A small network was shown many inputs. Here are its activations along a few directions, one row for each input.
In each table, some parts of the input vary, and every possible input appears once, in random order.
Descriptions start from the smaller parts, as in this example, which fits no table here: one of 4 places along a line, together with either a single point or one of 9 places along a line or (one of 2 separate values, together with one of 5 places around a ring).
Shared parts are said once, and a part with two or three values counts as separate values.
In the rows, 128 means zero.

Other details of the inputs shift rows strongly along two fixed directions, in all tables alike. That doesn't count.

Table:
r1: [106 148 215 118 137 125 102 126 152 145  88]
r2: [121 163 193 114 152 132  72 107 134 168  87]
r3: [ 86 128 127 162 108 107 159 146 152 138 191]
r4: [185 115  90 117 160 138 145 109  97 108 106]
r5: [188 105  97 131 153 140 143 113  96 104 118]
r6: [189 110  93 126 154 137 146 110  97 105 112]
r7: [129 169 203 128 141 121  79  94 134 172  80]
r8: [155  85 112 115 119 159 146 147 128 107 126]
r9: [114 137 222 134 126 114  91 103 163 177  39]
r10: [ 94 159 108 142 119 107 138 125 135 145 204]
r11: [ 75 117 121 146 101 107 153 144 163 136 185]
r12: [155  89 110 108 124 153 146 136 142 105 111]
r13: [110 153 190 123 163 116  87 112 118 152  99]
r14: [178 119  74 108 125 143 117 129  96  97  87]
r15: [169 119  80 110 138 155 128 124  98  92  94]
r16: [160  82 110 124 116 155 151 142 128 111 123]
r17: [ 73 119 123 137 103 109 151 147 162 129 187]
r18: [ 78 113 130 151  97 115 151 152 147 141 191]
r19: [ 72 162  92 129  99  90 126 152 121 123 177]
r20: [173 122  73 109 125 144 132 136 100  91  80]
r21: [114 155 198 130 160 111  88 106 119 154  94]
r22: [ 82 130 133 144 114 113 154 152 152 123 195]
r23: [105 171 173 118 133 119  85 118 120 136  62]
r24: [ 89 163 102 133 124 108 138 127 135 147 201]
r25: [161  82 110 142 111 149 154 135 128 129 117]
r26: [168 120  77 109 132 149 118 124  96  97 101]
r27: [ 90 150 112 140 125 118 128 134 134 144 208]
r28: [165  97 113 134 128 147 157 136 136 108 122]
Description of these inputs: either one of 6 places around a ring or (one of 2 separate values, together with one of 5 places along a line) or (one of 3 separate values, together with one of 4 places along a line).
Which other rows does r5 become when the choice among 2 separate values takes its other values? List them by row number.
Answer: r7
Which other rows does r3 become when the place on the line of 4 takes its other values? List them by row number.
Answer: r1, r22, r28
Which other rows does r8 become when the choice among 3 separate values takes its other values? List them by row number.
Answer: r1, r12

Table:
r29: [ 65 150 138 157 106  98 150 145 152 143 202]
r30: [179 118 159 109 137 154 107 106 139 142  32]
r31: [176  84  59 120 116 166 169 148 119  93 160]
r32: [171  82  49 117 115 162 164 147 129  99 160]
r33: [ 66 168 128 138 110  91 112 135 123 145 162]
r34: [ 73 143 169 143 121  95 125 124 150 146 137]
r35: [171 142 155  98 152 148  93 111 113 113  36]
r36: [160 114  40 107 131 138 165 148 106  73 167]
r37: [ 71 139 161 137 117 102 116 130 151 149 142]
r38: [174  96  60 124 160 157 164 127  95 105 167]
r39: [ 88 121 135 127 117 116 125 140 142 133 159]
r40: [172  87  47 131 117 151 185 136 128  95 155]
r41: [115 166 179 136 142 109  93  95 132 165 133]
r42: [180 109 178 119 145 149 103 116 117 129  35]
r43: [107 163 183 140 154 103 102 106 136 164 131]
r44: [165 135 137 114 143 159  91 113 110 116  43]
r45: [ 85 132 145 150 120 101 141 139 139 133 165]
r46: [ 96 149 178 142 117 117 117 135 144 153 137]
r47: [174 104 166 108 141 153 105 117 119 124  48]
r48: [ 73 157  92 144 100  88 132 142 116 140 188]
What do these inputs look like to the network?
Answer: either one of 3 separate values or one of 5 places along a line or (one of 2 separate values, together with one of 6 places around a ring)
Which of the alternatives is r35?
Answer: one of 5 places along a line
Which other rows does r47 become when the place on the ring of 6 takes its other values? List them by row number.
Answer: r34, r37, r39, r42, r45

Table:
r49: [106 141 121 123 124 126 121 137 132 118 133]
r50: [121 134 126 137 132 125 126 115 136 138 147]
r51: [119 129 128 137 135 111 124 123 119 133 144]
r52: [120 132 128 133 133 112 124 129 114 136 144]
r53: [164 131 103 117 125 148 120 121 106 117 112]
r54: [117 124 142 125 121 127 135 139 143 123 142]
r55: [115 140 133 125 139 128 136 133 133 128 143]
r56: [157  88 109 126 124 147 144 130 118 117 103]
r57: [118 123 141 119 119 119 138 138 144 124 141]
r58: [112 143 117 130 114 126 123 129 133 132 133]
r59: [122 142 129 133 129 128 139 126 136 141 143]
r60: [142 101 122 135 122 145 139 131 121 119 115]
r61: [109 140 120 137 120 117 127 134 125 124 129]
r62: [124 142 128 128 129 127 132 127 126 143 147]
r63: [121 139 131 135 135 117 134 133 118 134 142]
r64: [124 153 206 133 151 114  85  95 132 157  60]
r65: [117 123 141 137 116 120 140 131 135 125 138]
r66: [108 117 138 129 123 136 129 141 137 128 140]
r67: [126 124 136 130 113 115 136 133 149 135 141]
r68: [122 125 137 142 117 133 130 136 143 136 143]
r69: [153 119 116 135 141 133 142 118 123 117 114]
r70: [115 145 120 134 124 113 122 135 116 124 134]
r71: [113 122 142 130 124 136 132 141 138 124 143]
r72: [117 120 133 141 117 133 127 137 142 141 140]
r73: [143 156 215 111 147 126  70  92 125 175  39]
r74: [103 136 117 116 123 116 126 134 135 122 128]
r75: [121 137 127 137 130 125 135 118 141 138 143]
r76: [161 128 100 117 124 147 124 121 113 117 106]
r77: [106 113 135 124 122 131 131 142 137 134 137]
r78: [116 132 130 120 137 122 119 129 119 131 149]
r79: [150 107 121 125 118 127 149 129 130 114 122]
r80: [176 103 107 111 150 149 124 116 111 109 104]
r81: [107 135 115 130 119 106 131 131 128 128 124]
r82: [155 130 109 113 136 143 116 129 107 105 114]
r83: [109 137 112 124 113 116 127 125 137 136 128]
r84: [158 117 114 122 136 138 124 112 119 131 121]
r85: [115 131 130 130 141 125 124 120 133 124 147]
r86: [110 145 122 121 127 123 116 135 122 118 138]
r87: [125 125 136 137 115 123 133 134 148 135 143]
r88: [114 122 141 143 118 129 137 133 130 126 139]
r89: [179 112 104 126 144 147 150 125 112 110  99]
r90: [115 115 129 135 116 127 129 138 142 145 137]
r91: [160 119 113 113 146 147 134 129 114 115 118]
r92: [156 117 114 121 147 145 138 120 128 110 114]
r93: [119 148 123 135 125 115 118 135 110 124 140]
What do these inputs look like to the network?
Answer: one of 3 separate values, together with either one of 4 places along a line or one of 5 places along a line or one of 6 places around a ring
Changing only the choice among 3 separate values turns r71 into r68. The same change can be made to r66. Which row results?
Answer: r72
Changing only the choice among 3 separate values turns r63 into r62. The same change can be made to r93. Which row results?
Answer: r53
Start at r93 and move only the place on the line of 4, one step at a time. The first step leads to r70. Which rows follow, in order?
Answer: r61, r81
